These are the activations of a small neural network, seen along a few directions. Each row is one input.
In each table, some parts of the input vary, and every possible input appears once, in random order.
A made-up example of a description, with smaller parts first: one of 2 separate values, together with either a single point or one of 11 places around a ring or (one of 5 places around a ring, together with one of 6 places along a line).
Shared parts are said once, and a part with two or three values counts as separate values.
(in the rows, 128 means zero)

Other details of the inputs shift rows strongly along two fixed directions, in all tables alike. That doesn't count.

A family of inputs:
R1: [124 108 139 122  93 119 157 129 163  91 124 110]
R2: [123 171  95 115 129 133 114 102  84 141 157 122]
R3: [143 200 121 103  31  57 196 106  70  89  90  92]
R4: [135 108 114 141 169 146  87 125 125 145 158 133]
R5: [111  68 118 136 205 194  53 130 170 149 174 147]
R6: [126 159 101 133 146 120 127 108  66 150 139 134]
R7: [124  75 159 123 142 148 111 140 206 102 133 125]
R8: [151 172 113 120 113 157 131 142  75 173 141 152]
R9: [105  68 169 143 134 123 142 152 183 115  94 129]
R10: [147 107 147 135 110 104 139 131 161 109  99 113]
R11: [109 164 109 140 145 113 125 119  62 157 131 143]
R12: [128 101 149 134 116 111 156 131 152 110  93 116]
R13: [120 150 111 141 161 123 122 134 105 145 150 147]
R14: [135 114 145 120 107 115 135 123 168 107  91 117]
R15: [126 115 143 115  97 122 146 123 169 101 110 105]
R16: [153 116 159 121  86 148 161 161 157 135  98 137]
R17: [122 135 110 126 172 161  79 118 118 141 179 142]
R18: [123 172 105 136 149 111 123 130  71 145 144 139]
Each input here is: one of 2 separate values, together with either a single point or one of 8 places along a line.

A family of inputs:
R19: [138 153 140 125 116 118 137 144 141 120 120 137]
R20: [123 114 163 118  86 112 171 158 162  96 105 119]
R21: [119 122 108 150 200 164  89 132 129 167 170 167]
R22: [117  56 164 126 107 163 142 152 208 104 115 119]
R23: [141 156  98 144 157 126 122 124  72 159 157 146]
R24: [142  73 136 128 138 168 111 144 173 133 149 126]
R25: [144 185  99 133 122 102 129 114  40 161 126 129]
R26: [ 83 106  89 137 201 161  74 100 134 128 200 127]
R27: [100 107 108 151 194 173 105 136 120 163 182 159]
R28: [110  50 173 120 118 162 135 151 199 106 102 117]
R29: [133 189  78 123 128  82 115  79  59 116 154 109]
R30: [140 143 160 119  73  73 167 133 133 110  47 113]
R31: [122 132 159 121  64  81 183 137 121 106  58 106]
R32: [158 171 132 118  82  88 164 138  96 116 115 119]
R33: [120 122 111 131 188 187  71 122 130 167 165 156]
R34: [152 180 125 114  76 105 155 115 115 127  94 124]
R35: [137  36 175 121 123 157 122 157 203 104 100 111]
R36: [124 210  87 124 132  82 114  68  71 122 144 117]
Q: What is each input in this table made of?
A: one of 3 separate values, together with either a single point or one of 5 places around a ring
Q: The inputs of R24 and R34 match in every part but the choice among 3 separate values. If R25 is changed in the same way as R24 into R34, which row does it become?
A: R30
Q: Change only the choice among 3 separate values in R26. List by row number the other rows that result.
A: R29, R36

A family of inputs:
R37: [ 90  59 126 124 164 188  85 120 174 123 157 119]
R38: [104 187  73 126 182 160  83 112  74 159 220 156]
R39: [131  75 161 135 112 124 150 168 137 127  91 123]
R40: [111 228  89 142 124  11 150  60  37 114  88 107]
R41: [140 129 176 129  70  81 198 178 143 104  66 126]
R42: [ 95 185  82 139 185 173  97 112  69 182 195 175]
R43: [121 105 130 133 178 185  76 127 156 161 144 155]
R44: [165 217  99 134 125 108 125 127  36 181 121 157]
R45: [133 115 146 107 105 133 118 115 181 107  97 112]
R46: [ 87  84 129 126 166 182  99 132 195 119 172 139]
R47: [101  71 144 155 175 181 119 168 180 156 150 165]
R48: [119  97 148 107  95 116 135 131 148  91 108  91]
R49: [140  90 154 141 139 154 118 152 173 153  97 147]
R50: [169 187 101 118 110 103 116 104  91 129 145 122]
R51: [109  50 121 135 161 181  94 121 176 121 170 118]
R52: [125  39 134 141 177 175 100 153 161 133 164 128]
R53: [152 190  74 137 164 153  95  95  67 184 169 156]
R54: [135 186  74 121 183 163  54  99  77 170 198 152]
R55: [138  74 126 131 165 178  79 120 198 128 161 134]
R56: [138 130 158 123  64  89 202 140 159  91  78 111]
R57: [127 119 122 130 137 134 125 138 152 109 176 129]
R58: [167  97 157 124 115 120 134 149 172 112 101 119]
R59: [135  87 157 125 158 161  91 152 173 135 123 142]
R60: [122  65 139 144 180 171 113 166 183 128 178 148]
R61: [119 113 167 112  61 100 178 128 135 100  52  97]
R62: [141 104 155 120  59  93 190 127 140  95  63  90]
R63: [114 223  77 149 168  31 114  72  21 129 134 122]
R64: [133 136 149 116  56  87 190 125 167  74  94 101]
R65: [132 105 166 128  61  94 190 145 131 116  45 107]
R66: [123 223 101 123 126 108 142 123  39 153 150 152]
R67: [136 217 107 112  81  81 159 108  10 140 102 118]
R68: [148 107 154 112  52  77 174 130 143  71  87  76]
Q: What is each input in this table made of?
A: one of 2 separate values, together with either a single point or (one of 3 separate values, together with one of 5 places around a ring)
Q: The inputs of R41 and R47 match in every part but the choice among 2 separate values. If R59 is changed in the same way as R41 into R47, which row does it become?
A: R43
Q: Change only the choice among 2 separate values in R44. List by row number the other rows that result.
A: R49
Q: Change only the choice among 3 separate values in R60. List by row number the other rows that result.
A: R52, R58

A family of inputs:
R69: [133 159 134 114 117  93 126 111  96 122  89 114]
R70: [124 187 102 110  82 103 161 110  66 125 124 110]
R71: [149 116 130 119 121 131 121 138 155 114 134 117]
R72: [141 108 158 129 111 174 140 174 132 162  95 149]
R73: [119 101 137 141 135 113 133 147 136 116 126 128]
R74: [118 146 121 130  96 100 153 115  92 126 110 110]
R75: [163 137 157 125  93 135 163 176 113 162  96 156]
R76: [126 112 146 116 127 149 112 128 183 109 136 129]
R77: [105 161 106 126 144 150 118 118 110 136 178 147]
R78: [125  98 148 108 120 154 104 130 167 109 132 116]
R79: [101 164  82 151 179 142 100 109  81 164 177 159]
R80: [132  80 139 140 137 137 146 143 153 114 138 124]
R81: [113 120 126 125 121 135 146 132 156 115 138 125]
R82: [113  90 154 136 158 118 128 156 151 112 126 127]
R83: [119 162 118 138 102  95 160 112 108 127 113 123]
R84: [129 143 121 123  96 112 166 110  89 122 112 112]
R85: [139  81 139 125 132 151 119 119 160 121 117 115]
R86: [134 133 120 127 119 120 114 107 114 137 117 116]
R87: [ 97  84 153 128 153 131 122 142 148 115 116 121]
R88: [150 151 124 129 112  89 128 124 108 123 106 122]
R89: [144 175 114 113  95 109 143 108 123 121 115 119]
R90: [140 161 120 132 107 100 136 103 124 130 106 122]
R91: [148 153 150 129  94 142 165 163 124 163  87 158]
R92: [153 172 130 109  92 105 134 125 110 110 127 117]
R93: [157 105 134 131 129 130 130 127 147 120 125 121]
R94: [108 122 101 134 187 180  83 139 115 148 219 156]
R95: [155 151 123 132 107  93 133 119 111 127 113 116]
R96: [102 120 144 134 150 116 136 134 146 117 116 132]
R97: [120 107 130 138 130 136 153 123 150 119 129 129]
R98: [121  83 140 145 137 125 133 148 155 119 136 123]
R99: [124 125 144 128 150 116 115 123 157 121 106 131]
R100: [129 156  92 139 212 147  63 118  80 169 185 157]
R101: [139  95 136 133 139 146 126 117 177 121 122 128]
R102: [130  92 135 112 123 152 110 129 168 116 126 112]
R103: [114 146 123 127 102  96 147 119  89 121 103 117]
R104: [124  91 135 127 128 138 137 153 161 109 147 121]
R105: [129 174  94 138 151 121 101  99  96 153 140 147]
R106: [102  92 147 114 120 153 125 140 157 106 142 119]
R107: [119 141  86 137 183 157  64 103  86 168 168 148]
Q: What is each input in this table made of?
A: one of 3 separate values, together with either a single point or (one of 2 separate values, together with one of 6 places along a line)
Q: The inputs of R70 and R104 match in every part but the choice among 3 separate values. If R103 is changed in the same way as R70 into R104, which row does it become?
A: R73
Q: Start at R69 and move only the place on the line of 6, one step at a time. The first step leads to R107. Which rows follow, in order?
A: R86, R85, R102, R78
Q: Change only the choice among 2 separate values in R87. List by row number the other rows that result.
A: R69
Q: Change only the choice among 3 separate values in R87. List by row number the other rows that result.
A: R82, R96

A family of inputs:
R108: [108  75 196  99  74 111 165 147 176  69  54  88]
R109: [148 180 119 101  49 125 187 106  88 121  92 110]
R110: [ 92 142  91 152 208 149 103 128 105 161 193 160]
R111: [155  97 189 120  67 109 153 154 207 104  49 108]
R112: [116 216  86 151 120  75 165  95  45 143 139 144]
R113: [161 128  84 135 179 188  94 125  94 169 204 152]
R114: [119  22 134 149 203 165  86 158 182 128 163 124]
R115: [174 177 125 122  60  85 162 135  80 119 107 102]
R116: [138  66 137 131 147 151  94 164 161 124 152 131]
R117: [131 115 171 126  79 113 173 165 188  96 103 119]
R118: [ 93 116 107 128 153 148 117 113 105 145 141 122]
R119: [152 204 106 114 121  80 130 110  17 137 139 124]
R120: [129 216  90 108  78 125 142  98  37 161 139 126]
R121: [117 104 165 101  50 111 164 146 158  93  67 100]
R122: [120  14 133 165 196 163  88 143 182 128 165 129]
R123: [157 105 142 127 139 171 119 132 179 140 113 144]
R124: [152 197 131 114  73  80 143 125  95 131  68 130]
R125: [111  53 164 134 210 180  60 152 196 136 136 152]
R126: [121  95 184 119  70  93 178 176 205  75  78 118]
R127: [ 96 152 112 136 207 157  90 134  98 151 198 167]
R128: [138 209  93  91  74  50 128  44 124  56 131  71]
R129: [126 152  99 159 167 123 103  96  95 164 127 149]
R130: [ 96 149  81 145 151 143 114  84  61 162 159 136]
R131: [129 153  91 139 182 190 114 127 117 167 208 174]
R132: [122  62 170 134 142 117 127 142 204 118  72 118]
Q: What is each input in this table made of?
A: either a single point or (one of 4 separate values, together with one of 6 places along a line)
Q: Change only the choice among 4 separate values in R124. List by row number the other rows that result.
A: R116, R121, R126

A family of inputs:
R133: [125 123 105 121 131 158 128 134 120 128 173 125]
R134: [143 141 117 122 141 149 121 130 137 125 176 133]
R135: [102 117 127 128 146 154 112 128 102 145 134 136]
R136: [135  88 144 129 147 134  98 141 142 133 117 120]
R137: [113 121 120 133 144 141 126 154 107 138 160 139]
R138: [135  94 149 123  74 115 160 129 135 102  94  99]
R139: [ 84 113  97 140 187  74  97  81 129  86 174 102]
R140: [155 128 113 120 145 147  97 120 147 125 155 131]
R141: [ 97 130 122 129 143 150 125 147 116 143 150 144]
R142: [148 120 110 118 142 150  95 110 121 138 145 114]
R143: [104  87 157 137 119 128 167 163 167 121  96 134]
R144: [109  98 128 129 126 162 118 117 133 136 134 127]
R145: [153 164 122 136 113  84 145 118  72 148  84 120]
R146: [140 127 125 114 137 151 101 117 167 122 137 134]
R147: [134 207 122 135 113  90 170 126  81 144 111 149]
R148: [121 101 122 148 158 141 127 133  94 153 132 140]
R149: [105  82 145 143 149 150 133 137 135 142 107 138]
R150: [149 107 169 123  75 101 172 152 187  85 102 110]
R151: [143 109 174 131 101  92 158 148 186 105  52 128]
R152: [116 115 118 149 155 138 140 153 108 151 149 148]
R153: [120 109 140 125 149 142  95 130 137 143 113 128]
R154: [152 133 112 133 142 137  98 122 137 136 151 139]
R155: [150 217 107 141 119  81 166 126  52 150 131 147]
R156: [131 138 132 134 154 132 119 151 124 134 163 147]
R157: [129 143 127 127 155 136  95 131 134 141 133 151]
R158: [130 110 110 120 134 161 115 114 106 131 157 117]
R159: [137  87 172 115  74 112 144 127 189  99  58  94]
R160: [120 111 172 123 117 121 146 160 182 104 109 133]
R161: [131 112 126 113 136 158  98 108 150 134 127 116]
R162: [143 117 112 131 140 143  94 114 120 148 141 122]
R163: [113 110 117 116 133 172 114 109 124 133 146 123]
R164: [120 120 108 135 129 151 128 138 119 138 170 133]
R165: [109 115 119 115 124 166 131 133 149 124 155 127]
R166: [134 122 167 119  76 110 168 142 189  94  98 119]
R167: [139 205 104 133 119  91 139  99  45 168  89 133]
R168: [126 129 131 117 139 160 121 130 167 121 161 138]
R169: [161 192 144 108  34  59 178 109 127  96  52 107]
R170: [122  81 154 127 120 130 134 147 129 115 110 116]
R171: [145 134 124 132 157 128  95 138 126 136 142 145]
R172: [163 212 100 139 121  77 142 114  53 152 109 145]
R173: [121 193 102 120  79 111 164 114  76 135 129 128]
R174: [ 69 110 111 144 180  90 100  83 155  75 151  98]
Q: The inputs of R155 and R147 match in every part but one. If R150 is changed in the same way as R155 into R147, which row does it become?
A: R166
Q: The inputs of R154 and R169 match in every part but one. If R171 is changed in the same way as R154 into R169, which row does it become?
A: R157
Q: What is each input in this table made of?
A: one of 2 separate values, together with either a single point or (one of 4 places along a line, together with one of 5 places around a ring)
Q: Change only the place on the ring of 5 in R136. List by row number the other rows that result.
A: R137, R156, R170, R171
Q: Change only the choice among 2 separate values in R145. List by row number the other rows that result.
A: R167
Q: Start at R143 and move only the place on the line of 4, one step at a time. The first step leads to R141. Which rows follow, in order?
A: R173, R165
